A small network was shown many inputs. Here are its activations along a few directions, one row for each input.
In each table, some parts of the input vary, and every possible input appears once, in random order.
A made-up example of a description, with smaller parts first: ring(5) and (point or (values(2) and line(4)) or line(9)).
Shared parts are said once, and a part with two or three values counts as separate values.

Other details of the inputs shift rows strongly along two fixed directions, in all tables alike. That doesn't count.

Table:
x1: [ 53 -14 -20 -24  15 -42  36 -57   3  21  35]
x2: [ 26  55  -3 -16   2 -19  23  42  48  13 -13]
x3: [ 11  53  -4 -20  -1 -12  30  44  53  18  -6]
x4: [-21  62 -31  14  14 -18  22  42  59  19  13]
x5: [ 13  53   7  -9  14 -19  28  38  44  27 -12]
x6: [ 49 -12 -20 -26  20 -40  40 -58  -1  20  34]
x7: [ 36 -23 -20 -24   8 -34  43 -56  16  28  45]
x8: [-11 -52   7   2 -15  17 -34 -25 -41 -26   3]
x9: [  3  56   7 -16  21 -14  36  37  38  24  -9]
x10: [ 11  54  -9 -24   4 -20  21  44  53  11  -4]
x11: [ -5 -45  15   6  -2  15 -30 -28 -54 -24  -6]
x12: [ 12 -45  12  10 -12  11 -28 -28 -44 -19  -8]
x13: [ -9 -47  18   6  -8  25 -19 -28 -52 -19  -3]
x14: [  0  59   3 -22  24 -13  32  41  40  18  -5]
x15: [-43  24  28   6 -10  35 -42  70  -6 -31 -44]
x16: [-12 -49  15   4 -13  26 -19 -26 -45 -19   1]
x17: [ 49 -19 -16 -19  14 -40  36 -56  12  28  39]
x18: [-21  26  34  19 -14  28 -34  65  -3 -14 -51]
x19: [-21 -52  18   8  -7  24 -22 -27 -43 -15   3]
x20: [-60  40  -3  40 -16  44 -48  61   2 -26 -46]
x21: [-19  24  33  19 -20  28 -36  68   5 -15 -49]
x22: [-32 -45 -20  40 -15  15 -41 -26 -35 -27  14]
x23: [-17  71 -31   9   7  -2  28  31  51  22  -3]
x24: [ 11  59   4 -20  14 -11  37  39  36  19 -12]
x25: [ 11  -3 -51   2  19 -28  37 -71  14  30  50]
x26: [-23  60 -28  16  10 -15  28  42  60  23  12]
x27: [-43 -38 -11  43 -10  30 -36 -35 -37 -11   2]
x28: [ 37 -22 -23 -26  11 -36  38 -55  15  25  46]
x29: [  3 -52   9   9 -18  10 -39 -25 -37 -22  -2]
x30: [ 30 -22 -20 -27  12 -30  47 -57  13  27  47]
x31: [-17 -53  12   6  -9  18 -32 -24 -39 -18   6]
x32: [ -5 -45  13   2  -7  21 -23 -28 -52 -26  -3]
x33: [ 11  57   5 -14  23 -20  26  39  39  22 -12]
x34: [  7 -52   8   9 -22  14 -33 -25 -36 -23  -3]
x35: [-21  24  28  16 -16  22 -47  69   3 -23 -49]
x36: [-28  25  35  21  -5  24 -44  67  -2 -14 -49]
x37: [  1 -52  19  18 -13  11 -29 -27 -35  -8  -4]
x38: [ 10  49   2 -12   5 -18  25  43  55  24  -7]
x39: [ 37 -13 -15 -25  27 -35  46 -58  -1  26  39]
x40: [ 22 -12 -56   2   7 -34  41 -60  17  16  58]
x41: [ 15  54  -9 -24  -1 -16  26  44  52  10  -7]
x42: [ 17  57   4 -15  13 -15  34  38  37  21 -15]
x43: [-11 -53  12   5 -19  24 -24 -25 -40 -19   2]
x44: [-64  30   4  49 -20  40 -44  75   7 -23 -35]
x45: [ 31 -16 -13 -27  23 -29  53 -59   2  28  42]
x46: [-20 -52  16   6  -4  23 -29 -25 -46 -20   3]
x47: [  6 -50  12  10 -21  14 -25 -26 -32 -13  -1]
x48: [ -3 -55  14  14 -13  12 -37 -25 -35 -14   0]
x49: [-37  23  23   7 -20  36 -40  72   1 -30 -45]
x50: [ 42 -16 -12 -19  22 -36  48 -60   3  32  35]
x51: [-17  73 -36   5  11 -11  19  31  52  14  -2]
x52: [-39  27  31   8  -5  33 -40  68 -12 -30 -47]
x53: [ -1 -45  14   6  -7  19 -25 -28 -54 -24  -8]
x54: [ -9 -49   9   0 -13  23 -24 -27 -47 -28   0]
x55: [ 53 -12 -20 -26  16 -36  45 -58  -1  19  31]
Description of these inputs: ring(5) and (values(2) or ring(9)).
Q: Changing only the ring(5) part turns x23 into x27. The same change can be made to x43. Which row results?
A: x30
Q: Changing only the ring(5) part turns x45 into x13. The same change can be made to x37. Which row results?
A: x21
Q: A walk changes only the ring(9) part. It starts at x48 and steps to x17. List the rest of the walk in order.
A: x36, x33, x39, x14, x46, x31, x28
Q: Which other rows does x51 become when the values(2) part takes its other values? List them by row number.
A: x22
Q: A walk changes only the ring(5) part. It starts at x28 and steps to x10. List the rest of the walk in order.
A: x41, x3, x7
Q: List by row number the other rows that have the ring(5) part in common with x54.
A: x2, x12, x20, x32, x34, x40, x41, x49, x53, x55

Table:
x56: [ 17 -57   7 -13 -17   1 -16 -34 -26 -17  19]
x57: [ 41  -1 -19 -45   9 -32  58 -31  31  26  40]
x58: [-21  15  26 -11  -1  21 -11  40 -13 -20 -25]
x59: [ 19 -39  19 -13   2   5  -8 -39 -49  -9  -4]
x60: [ 36 -52  19  -8  -9  -8 -18 -28 -34 -11  -4]
x61: [-46  27 -10  23 -16  24 -18  51  25  -8 -14]
x62: [-55  29  -7  16  -2  25 -18  40  12 -14 -15]
x63: [-39  10  16  39  10  17 -15  24   5  15 -13]
x64: [ 14 -43  15 -13   9  10  -3 -44 -53 -14   3]
x65: [ 14  70 -36  -5   3 -31  34  33  76  29  11]
x66: [-23 -29 -24  17   0   8  -3 -42 -30 -11  24]
x67: [ 12  17  40   0 -10  10 -23  48  -3 -11 -49]
x68: [  9  67  -1 -49  19 -22  54  40  58  20   1]
x69: [-30   2 -12  27 -19  17 -31  28  10 -16  -4]
x70: [-39  31  -5  26   6  25 -19  30  -5 -14 -21]
x71: [  4   4  28  -4 -21  13 -29  44   4 -14 -31]
x72: [ 41  10  13 -31  32 -40  62 -25  26  51  26]
x73: [  7 -44 -15  26 -14  -8 -23 -39 -22  -8  12]
x74: [ 28  14 -43 -10  26 -33  46 -56  12  29  39]
x75: [  8 -31 -11  26  -6  -2 -17 -42 -25  -4   4]
Q: Changing only one part turns x60 into x73. The same change can be made to x64. Which row results?
A: x70
Q: What is each input in this table made of?
A: values(2) and (point or ring(9))
Q: Which other rows does x72 become when the values(2) part takes its other values? List them by row number.
A: x63
